Each row has a name. Each question is about the rows just above it. Places in a row count from 0.

[4.60 8.32 0.51 8.14] -> j186
[-0.92 -4.83 -1.14 -6.82] -> j705
[4.60 8.31 0.51 8.14] -> j786
[-0.92 -4.83 -1.14 -1.63] -> j894
[ 1.33 -1.69 -3.00  0.83] -> j904
[-0.92 -4.83 -1.14 -3.69] -> j819
[ 1.04 -3.62 -5.23 -5.13] -> j855
[4.60 4.60 0.51 8.14] -> j544
[ 0.30  0.47 -3.23  1.83] -> j91
[ 1.05  1.05 -3.27 -3.27] -> j356
Whose row is [ 1.05  1.05 -3.27 -3.27]?
j356
Every place of [1.05] in j356:
0 1
Every place of [4.60] in j544:
0 1

[ 4.92  4.92 -5.39  7.19]  j724
[-0.98 -1.52  6.61 -2.55]  j947
[-2.00  4.93 -5.39  4.08]  j530
After [ 4.92  4.92 -5.39], its row goes on with
[7.19]
Places of [4.93] in row j530:
1
Give the next entry after [-1.52  6.61].
[-2.55]
Every place of [-5.39] in j530:
2
After [-1.52  6.61], its row goes on with
[-2.55]
The rest of the row after [ 4.93 -5.39]:
[4.08]
At which places does j724 hold [4.92]?
0 1

[-5.35 -1.64 -1.52 -0.43  4.30 -1.91 -0.82  1.49 -6.91  1.91  4.86  2.53
  4.35 -0.19] : j718
[-5.02 -5.35 -1.64 -1.52 -0.45  6.52  0.78 -4.22  5.08 -1.50 -0.03  1.44
  0.16  3.20] : j691
[-1.88  3.83 -2.94 -1.84  5.70 -1.56  0.65  0.39 -2.46 -4.71  3.20 -3.69
 -2.32  0.39] : j606
[ 0.92  0.79  3.25  3.08  4.30 -1.91 -0.82  5.69 -0.43  1.91  4.86  2.53
  4.35 -0.19] : j543
[ 0.92  0.79  3.25 -1.84  5.70 -1.55 -8.65  1.49 -0.43  1.91  4.86  2.53
  4.35 -0.19] : j318
The rest of the row after [-1.84  5.70 -1.56]:
[ 0.65  0.39 -2.46 -4.71  3.20 -3.69 -2.32  0.39]
Places of [5.70] in row j606:
4
The rest of the row after [-0.03  1.44]:
[0.16 3.20]
Give the next entry after [-5.35 -1.64 -1.52 -0.45].
[6.52]
Give the next entry after [ 3.25 -1.84  5.70 -1.55 -8.65  1.49 -0.43].
[1.91]

[-6.05  0.87 -0.49 -4.58] = j867
[ 7.39  1.41  1.74 -0.49] = j585
[-6.05  1.75  1.76 -4.58] = j922
What is the next entry after [-6.05  0.87]?
[-0.49]
After [ 0.87 -0.49], its row goes on with
[-4.58]
Places of [1.74] in row j585:
2
The rest of the row after [-6.05  1.75]:
[ 1.76 -4.58]

[ 0.58 -0.90  6.74  1.04 -0.38 -2.65 -1.08 -0.85 -2.40 -1.87 -1.18]  j506
[ 0.63 -2.44 -1.28  1.12 -0.41 -2.87 -0.92 -0.92 -2.59 -0.92 -1.28]  j230
[-2.14  0.22  6.38  1.04 -0.38 -2.04 -0.91 -2.14 -1.84 -1.44 -0.91]  j757
[ 0.21 -0.81  2.42  0.37 -0.14 -0.95 -0.39 -0.31 -0.86 -0.67 -0.42]  j79
[ 0.55 -2.14  6.38  0.99 -0.36 -2.51 -1.02 -0.81 -2.27 -1.77 -1.12]  j333
[ 0.67 -2.61  6.37  1.04 -0.38 -3.07 -1.25 -1.11 -2.77 -2.17 -1.37]  j793
[ 0.21  0.21  2.42  0.37 -0.14 -0.95 -0.39 -0.31  0.21 -0.95  0.21]  j120
[ 0.67 -2.61  7.80  1.20 -0.44 -0.91 -1.25 -0.99 -2.77 -2.17 -1.37]  j551
The rest of the row after [ 6.38  1.04 -0.38]:
[-2.04 -0.91 -2.14 -1.84 -1.44 -0.91]
Places of [0.21] in row j120:
0 1 8 10
The next entry after [ 0.55 -2.14  6.38]:
[0.99]
The next entry after [-2.14  6.38  0.99 -0.36 -2.51 -1.02 -0.81]:
[-2.27]
The next entry after [ 6.38  0.99 -0.36 -2.51 -1.02 -0.81 -2.27 -1.77]:
[-1.12]
At which places does j757 hold [-0.91]?
6 10
At which places does j230 hold [-0.92]?
6 7 9

